Each row below holds a small network's activations on one input, seen along a few directions.
In each table, some parts of the input vary, and every possible input appears once, in random order.
A made-up example of a description, with smaller parts first: ring(8) and (point or line(9) or (values(3) and line(4))).
Shared parts are said once, and a part with two or three values counts as separate values.
(in the rows, 128 means zero)

Other details of the inputs shift rows strongly along two fixed directions, in all tables alike. That doesn't count.

A family of inputs:
R1: [122 105 133 131 116 132 121 133 130 112 130 118 144]
R2: [124 135 110 108 130 116 114 132 130 118 121 140 120]
R3: [124 127 118 109 133 121 117 138 116 122 120 139 131]
R4: [128 105 125 117 120 130 116 138 134 119 136 121 137]
R5: [138 111 125 140 130 125 119 140 126 123 145 140 128]
R6: [124 113 142 137 111 138 123 137 121 121 125 136 130]
R7: [127 123 116 121 125 118 120 151 121 130 121 129 127]
R8: [129 132 128 110 139 122 124 136 132 126 119 146 140]
R9: [127 114 115 113 117 125 113 134 148 116 137 123 125]
R10: [134 131 123 139 117 123 119 136 121 119 110 123 133]
R11: [129 141 119 109 136 118 121 130 146 122 121 147 129]
R12: [123 133 122 132 132 134 133 136 133 129 120 143 152]
R13: [130 113 134 123 116 136 119 142 126 127 130 139 122]
R14: [136 119 115 136 127 120 115 136 140 120 146 142 117]
R15: [121 123 123 133 122 120 123 147 117 126 116 127 134]
R16: [130 141 107 118 132 128 126 134 150 129 126 146 133]
R17: [126 121 128 121 133 135 112 127 143 127 118 150 106]
R18: [134 125 114 125 130 130 136 151 133 129 124 134 132]
R19: [127 131 108 120 122 114 117 145 134 126 122 130 116]
R20: [132 111 132 153 126 127 123 136 122 117 139 138 135]
R21: [112 211 177 150 190 176 140 148 125 129 188  40  97]
R22: [136 113 133 137 110 135 116 122 134 105 124 113 144]
R23: [125 116 118 128 112  94 210  62 104 197 134  98 123]
R24: [120 103 143 128 117 105 192  40  99 196 127 111 109]
R25: [138 121 142 144 106 142 119 125 125 114 119 130 129]
R26: [122 133 134 122 136 124 128 132 129 122 114 145 148]
R27: [ 99 190 194 131 205 182 121 141 120 140 191  60  76]
R28: [137 142 122 137 127 137 128 126 137 123 114 138 151]
R29: [133 133 105 124 127 125 133 146 147 125 125 135 121]
R30: [135 120 146 145 126 146 116 115 128 115 106 139 124]
R31: [130 133 115 120 135 133 129 140 137 134 125 145 144]
R32: [134 133 133 118 117  90 194  35 108 188 125 104 131]
R33: [118 127 125 122 129 122 121 134 113 117 115 137 138]
R34: [129 122 125 120 113 131 115 137 140 125 132 140 111]
R35: [145 118 133 160 120 130 118 124 125 110 134 132 135]
R36: [131 135 125 127 124 125 117 123 117 111 110 132 137]
Description of these inputs: line(4) and (values(4) or ring(5)).
Q: Changing only the line(4) part turns R31 into R28. The same change can be made to R4. Which row results?
A: R22
Q: Which other rows does R8 become when the ring(5) part takes its other values? List them by row number.
A: R3, R7, R18, R31
Q: Which other rows agree with R33 in the line(4) part? List them by row number.
A: R1, R6, R12, R15, R20, R23, R24, R26
Q: Which other rows does R22 become when the values(4) part takes its other values? List them by row number.
A: R25, R30, R35

A family of inputs:
R37: [137  95  73  92  89  54 205  45 118 210 107 149 128]
R38: [127 166 136 153 161 148 136 158 124 113 125 131 180]
R39: [143  68  71 114  54  50 201  56 105 189 124  99 141]
R40: [110 183 121 103 162 118 158 128 125 159 165  77 113]
R41: [119 134 161 135 155 143 142 102 128 166 203  83  57]
R42: [153  64  57 101  78  81 122 128 153 131  60 238 150]
R43: [ 89 155 172  91 173 135 139 107  96 160 145  98  97]
R44: [122 145 180 169 139 162 158 107 102 150 152  74 110]
R45: [150  82  36  95  67  66 133 145 140 120  54 197 187]
R46: [141 130 153 166 122 165  50 177 131  41  97 150 144]
R47: [133 167 138 139 151 158  61 178 138  53  74 172 155]
R48: [113 182 166 142 168 155 169 107 109 163 129  95 121]
R49: [118 139 141 132 139 130 144 121 124 150 189  68  89]
R50: [149  66  74  98  88  73 160  74 140 179  85 215 120]
R51: [133 160 134 118 148 169  64 171 175  58  90 173 156]
R52: [134 109 125 142 129 158  60 203 158  72 142 157 112]
R53: [ 96 118 185 118 145 142 127 106  89 149 167  76  86]
R54: [135 133 157 140 126 162  96 120 151  92 137 113 127]
R55: [127 145 166 177 146 145 167 113 101 142 177  65 148]
R56: [132 121 111 137 120 146  68 214 151  64 138 130 137]
Q: What is each input in this table made of?
A: values(2) and (point or line(4) or line(5))
Q: Changing only the values(2) part turns R45 into R39. The same change can be made to R40. Which row results?
A: R56
